Read these off the grid that follows.
1) Which number is the entry directly below +3.26?
2) Which number is the fourth entry from the end, reading row by row?
3) Which number is the entry just right of +4.70?
4) Which number is the third entry on the diagonal from the top-right corner?
5) Which number is the entry in the top-right corner?
6) Which number is the smallest entry in the first column?
7) Which number is the second smallest entry?
8) Which number is the entry just right of the smallest entry?
+1.43,-1.91,-0.35,-1.64,+2.16,-0.55,-1.77,-0.41,-2.64,+4.70,-0.48,+2.45,-1.81,+3.26,-0.79,+0.54
-1.79,-4.01,+1.45,-4.08,+1.38,-0.88,-3.89,-1.85,-3.12,+3.44,-3.74,+2.14,-3.63,+3.49,+0.78,-3.98
+3.24,+0.33,-2.08,+0.44,+0.65,+4.10,+2.26,+0.71,+0.32,-1.46,+2.65,+0.96,+0.35,-1.50,-1.24,+4.58
-3.02,-0.53,-2.53,+0.84,+1.59,-4.16,+1.42,-2.23,-2.03,-3.21,+0.84,+1.30,-2.37,-4.60,-1.14,+1.83
-2.98,-2.31,+3.97,+2.23,+3.23,-1.99,+1.79,+4.60,-2.50,+5.33,+1.39,+3.12,-2.69,+1.12,-0.77,+0.54
-1.45,+2.50,+2.57,+2.83,-1.74,-0.82,+2.72,+3.99,+2.96,-1.70,+1.23,-2.42,+2.69,-0.97,-1.28,-0.16
+2.34,-1.06,-2.47,+0.17,+1.92,+0.30,-0.21,+0.96,-2.94,+5.18,+0.88,+2.40,-0.88,+1.67,+0.22,+2.04
+0.88,-2.76,+2.47,-4.69,-1.55,+2.43,-4.21,-2.28,-0.50,+0.31,-4.08,-0.75,-1.33,+3.17,+0.08,-4.03
+1.88,-2.47,+2.93,+2.07,+3.18,+2.32,+2.25,+4.12,-2.61,+3.62,+2.84,+2.73,-2.82,-2.70,-1.47,+3.01
1) +3.49
2) -2.82
3) -0.48
4) -1.50
5) +0.54
6) -3.02
7) -4.60
8) -1.55

a =
   1.6  -158.4  -217.6   -27.8   155.8    29.3  -130.8   159.9   176.1   130.8    17.8   -65.1    69.6    63.3    93.1
 -26.3  -132.6  -242.2   -29.2   151.2    39.7   -97.9   157.1   174.1   125.6    34.3   -91.7    42.5    63.0    83.1
 -54.6   -90.9  -259.5   -26.1   134.6    58.1   -55.3   159.0   170.1   119.7    56.9  -154.9     9.1    66.3    62.2
 -56.7    14.8  -220.2    42.9     3.3   154.0    66.8   201.5    73.6    92.2   113.9  -224.2   -76.8    57.4   -12.2
 -40.8    24.1  -199.6    64.3    -7.6   166.1    83.9   217.5    56.6    87.8   121.8  -225.3   -86.6    52.2   -17.4
 234.1    25.7   126.7    93.9   -17.4   208.5    78.7   250.6    28.0    94.9    67.5  -207.5    -8.4     4.3   -45.8
 100.2  -189.7  -125.4   -19.5   157.0    22.0  -184.5   170.4   161.0   143.6   -25.6   -45.4   132.7    49.5   100.3
 230.1  -189.4    22.4    65.1   121.7    50.2  -191.7   238.6    75.6   147.8   -53.5   -43.8   172.4    29.1    82.4
 -73.1   -35.1  -258.9    -3.2    78.3   106.4     1.1   168.9   148.4   105.6    89.1  -207.4   -37.4    63.6    29.9
The entry in the bottom-left corner: -73.1
The last entry in the row that holds the largest entry: -45.8
The smallest entry in the first row: -217.6
The entry in the top-right corner?
Answer: 93.1
The entry at the centre?
Answer: 217.5
The first entry of the largest entry's row?
Answer: 234.1
The entry in the top-left corner?
Answer: 1.6
The 3rd smallest entry -> -242.2
The bottom entry of the column that holds the smallest entry?
Answer: -258.9
The entry directly above 170.4?
Answer: 250.6
The entry just left of the largest entry: 78.7
The entry just right of 65.1 -> 121.7
The entry directly below the largest entry -> 170.4
The entry just right of 148.4 -> 105.6
The entry directly below 69.6?
Answer: 42.5
The entry directly below 125.6: 119.7
The last entry, reading row by row: 29.9
The largest entry in the last row?
Answer: 168.9
The entry directly below 58.1: 154.0
The entry just right of the smallest entry: -26.1
The second entry on the diagonal from the top-right corner?
Answer: 63.0
The entry just right of the centre entry is 56.6
The entry just right of 87.8 -> 121.8
The entry directly below 1.6?
Answer: -26.3
The entry just left of 22.4 is -189.4
The 2nd entry on the main diagonal is -132.6
The entry directly above 42.5: 69.6
The top entry of the column that holds the largest entry?
Answer: 159.9
The entry directly below 159.0?
Answer: 201.5
The entry just right of 56.6?
Answer: 87.8
